Each row below holds a small network's activations on one input, seen along a few directions.
In each table, some parts of the input vary, and every possible input appears once, in random order.
Descriptions start from the smaller parts, as in this example, which fits no table here: one of 2 separate values, together with either a single point or one of 9 places around a ring or (one of 5 places around a ring, together with one of 6 places along a line).
Shared parts are said once, and a part with two or three values counts as separate values.

Other details of the inputs vary at random and push rows far along two fixed directions, the same in every table; ignore that.

A family of inputs:
R1: [ 21   8  10  18   2  -1 -12  -2   8  -5   4]
R2: [-21 -17 -10  -9   6  -6  13  -1  -5   5   1]
R3: [ 19   5   5  16  -8   1 -17  -3   3  -1   6]
R4: [ 17  14  12  13  -4   5 -13  -5   1 -10   8]
R5: [-18 -20  -9 -13   4   2  22   5   0   7   0]
R6: [ 12  16  12  15  -5  -1 -19  -8  -3  -8   5]
R7: [-23 -12 -13  -7   6   0  20   0   1  -4   1]
R8: [-29  -4  -9 -10   6  -7  12  -6  -8  -4   0]
R9: [-28  -3  -5  -9  10  -3  18  -7  -5 -10  -2]
R10: [-27 -11 -15  -5   1  -4  15  -2  -5  -2   2]
R11: [ 23   0  11  14  -4   6 -11   0   4  -2  10]
R12: [-27 -12 -16  -4   3  -5  15  -2  -2   0   1]
R13: [ 20   9   7  15  -9   7 -10   0   4  -7   8]
R14: [-26 -12 -12  -1  12 -13  13  -4   0  -1  -1]
R15: [-22 -15 -12  -7   8  -1  20  -1   1  -4   2]
R16: [ 30  46  11 -85   8   3  -7  35   3  35 -82]
R17: [ 21   0   7  15  -8   3 -15   1   0   6   9]
R18: [ 14  12   8  14  -9   2 -18  -4  -2  -5   8]
R19: [ 24  -1  10  14  -6   7 -10   2   4   1  10]
R20: [ 22  -2   7  15 -12   5 -14   2   2   8  10]
Each input here is: one of 2 separate values, together with either a single point or one of 9 places along a line.
Q: Changing only the choice among 2 separate values turns R10 into R13. The same change can be made to R18. Which row results?
A: R16

A family of inputs:
R21: [ 20  43  19  22 -33   3 -51 -20 -18 -15   8]
R22: [ 59   5  34   6 -33  44 -12  13  16  24  -2]
R23: [-15  17 -12 -41   6 -11  30  39  11  31 -48]
R24: [ -1  18 -26 -38 -14 -13  -6  22   8  30 -58]
R25: [ 40  -4  -1  49   8  12 -19 -23  18 -59  58]
R26: [-24 -47 -40 -35 -10  28  45  14  -6  -6  27]
R27: [-16 -11 -11 -40  -4   3  33  38 -14  41 -10]
R28: [-60 -29 -30  29  18 -34  10 -35  -4 -23  22]
R29: [-14 -17 -43 -39   4  17  42  19  16 -22  -5]
R30: [-20   3  19 -52  25   7  15  -9 -10  -5 -36]
R31: [-74 -15 -30  30   0 -17  33 -29  -5 -25  19]
R32: [  8  39  15 -39   6  21  20   9  22   2 -54]
R33: [ 26  38  45  13 -18  36 -14 -15   1 -24   6]
R34: [ 21  33  13  63 -10   0 -12  -3   5 -30  40]
R35: [-52 -20 -52   1 -10 -19   8  -4   0   4  -3]
R36: [ -2   5  -4 -65  24   9  10   2 -11 -25 -13]
R37: [-19 -17 -15 -23  16 -26   9   9  10  26 -38]
R38: [-49 -29  18   9  23   9  31 -35  -7 -35  30]
R39: [ 28  11 -15 -21 -37   3 -44  17 -11  46 -24]
R40: [ 42  34  25  43 -17  25 -19 -15  18 -27   2]
R41: [-47 -33  -1  23  31   1  42 -30  16 -31  22]
R42: [ 37   3  28  63   4  10 -22 -31  19 -34  27]
R43: [ 53  17  17   3  15 -12 -16  30  18  20 -16]
R44: [-58 -38 -20  41  34 -19  39 -28  -6 -41  50]
R45: [  1  36  24 -49  -5  25   3   1  -9  -5 -45]
R46: [ 39 -26  25  63 -12  -1 -24   0  -1  17  57]
R47: [ 19 -17   7 -29  13  -7   8  32  -6  44  -6]
R48: [-64 -27 -13  29  35 -31  39 -19  -2 -20  32]
R49: [ 30  34  17  -4   8 -22 -33  -2   9  13 -40]
R50: [ 38   0   1  28 -47   9 -42   3  -6  27  14]
R51: [-70 -27  -2  17  14 -22  12 -40 -26 -22  30]
R52: [ 30  40   3  43 -27  -6 -46 -15   5 -14   2]
R53: [ 23  -1 -13 -64  -3 -13 -38  23 -10  66 -57]
R54: [-45  -7 -35 -14  23 -36  -8 -19  -5  -1 -17]
R55: [-65  -5 -18  32   9 -15  43 -12  -3 -25  30]
R56: [-46 -61 -30 -11   1 -19  14  -7 -17  31  10]
R57: [ 20  40 -11  29 -23  -9 -51 -14   1  -9  -4]
R58: [ 57  -3  32  33   2  18 -15   0  36  -2   0]
R59: [ 22  17  38  46   6  -6 -27 -15 -18 -28  50]
R60: [-39  17   0 -33   6   5  25   2 -27 -15  -6]
R61: [  4  44   1  -7 -23  -2 -51 -14 -22  -6 -10]
R62: [ -4  28  10 -55  10 -20 -29  -4 -20  16 -49]
R63: [ 44  30  26  37  16 -14 -24   3   9 -12  15]
R64: [ 45   8  16  44 -24  29 -10  -1  26 -13   6]
R65: [-37 -21 -29  12   5  -1  43   9   3 -10  14]
R66: [ 22  -9  13  49 -32  10 -10  11  -5  16  47]
R67: [ 51  37  17   4 -25  35 -33  -6  -7 -49  31]
R68: [-45 -38 -14  31   0  21  53 -12  22 -23  27]
R69: [ 34 -13   8 -42  10   2   0  32  -8  47 -24]
R70: [ 48 -39  27  53 -16  25 -20 -15   8   3  44]
R71: [-63 -17   7   7  27 -22  26 -19 -24 -19  31]
R72: [-27   9   9 -56  34 -12  18   5 -24   1 -27]
R73: [-12  49  20 -55   1  -3   7  21 -18  14 -42]
R74: [ 46 -30  -9  51   1  15 -13 -10  26 -45  61]
R75: [  2  -4 -25 -22   8 -27 -27   6   8  26 -37]
R76: [ 30  34  13  54 -11   8 -16  -7   4 -31  28]
R77: [ 56  -5  23  32   0  13 -20  -1  28  -3  -4]
R78: [-19 -35  -8 -26 -15  29  36   9  -3  21  -8]
R79: [ 26   8   3  59 -33  -1 -26  -5  15  -3  17]
R80: [-20  36  10 -31 -11  -3  -8  -5 -19   3 -30]
R81: [ 36  15   3 -53  26 -10   4  39  15  33 -62]
R82: [-15 -17 -25 -21  11 -28  -2   5   7  24 -35]
R83: [-25 -45 -12 -18   2 -14  10   2 -10  40  -6]
R84: [ 21  38 -20 -62   5  17  10  22  14 -17 -39]
R85: [-55 -30 -31  27   8 -10  53   8   2 -14  35]
R86: [ 21 -22  20 -54  11  20  17  22  13  44 -39]
R87: [ 40  10  11  -1 -39  10 -30  17  -4  43 -16]
R88: [ -3  51  18 -56   4   0   6  26 -20   8 -36]
R89: [-52 -56 -28  12  -7  10  50   3 -21   5  45]
R90: [  8   0   4 -14  22 -21  10  25  15  27 -27]
R91: [-61 -13 -21 -16  16 -25 -12 -30 -28 -10   5]
R92: [ 75 -22   6  -1 -10  25 -25  13  10   0  31]
Q: Changing only one part turns R85 into R43. The same change can be made to R68. Which row results?
A: R58
Q: Changing only one part turns R77 into R64. The same change can be made to R25. Which row results?
A: R84
Q: Describe the family of inputs behind these rows.
A: one of 2 separate values, together with one of 4 places along a line, together with either a single point or one of 8 places along a line
Q: Which other rows does R60 become when the choice among 2 separate values takes its other values? List them by row number.
A: R72
Q: A walk changes only the place on the line of 8. It starts at R32 and steps to R40. List the rest of the walk in order.
A: R76, R34, R55, R31, R52, R57
Q: A walk changes only the place on the line of 8. It starts at R53 and steps to R56. List the rest of the walk in order.
A: R83, R46, R47, R69, R70, R86

A family of inputs:
R93: [-24 -59  -6  49   2 -12  25  -5   1  -3  65]
R94: [ 60  34   6  34 -43   1 -63   8   9  18 -15]
R95: [ 44 -27   8  53 -38  20 -42 -17 -17   6  55]
R96: [ -8 -24 -14   8 -23   1  -1  11 -12  27  29]
R97: [-37 -10 -12 -33  29   1  50  12  19  21 -31]
R98: [ 41  58  10 -12 -11  13 -17  11   0 -23 -24]
R99: [  5 -15  -9  63 -40   4 -27 -10   4  10  42]
R100: [ 37  14  -1  12   7 -21 -28  10   6   0 -15]
R101: [ 34  34 -19  -5 -19 -10 -46   9  -5  16 -25]
R102: [-37 -23 -22  49  28  -9  26 -26   3 -44  42]
R103: [-43 -11 -11  57 -16  13  31 -25   1 -54  47]
R104: [-47 -28 -12 -49  36   1  62  23   3  20 -16]
R105: [ 59   4  31 -21  12  26 -11  11   6  13 -19]
R106: [ -2   6   5  32 -10  16  -9 -34   0 -63  58]
R107: [-11   0   3 -91   9  31  41  21 -17   9 -47]
R108: [ 31   2  14  14  -7  -6 -11  12  19  29 -14]
R109: [ -5   4  10  55 -25  27  16 -19   8 -31  47]
R110: [ 88  58  48 -18 -28  36 -29  35   9   9 -17]
R111: [-86  10  11 -44  25 -24   3  -9 -40   2 -31]
R112: [-79 -53 -38   5  20 -32  51  -6   5  -5  -1]
R113: [-22  -8  -7  18  18  -2  25  -7  18 -13  -7]
R114: [ -8   3 -27 -33  -6  -9 -29  -6  -7   9 -11]
R115: [ 49 -23  21  -5   1   6 -16   9  -1  21  -6]
R116: [ 21  18   9 -37  30  -3 -13   1  17  -9 -25]
R117: [-47  48  14 -67  24 -42  12  -7 -35  38 -69]
R118: [-10 -13 -11 -34  23 -26  -5  -4   6  -2 -11]
Q: Describe the family of inputs behind these rows.
A: either one of 2 separate values or (one of 4 places along a line, together with one of 6 places along a line)
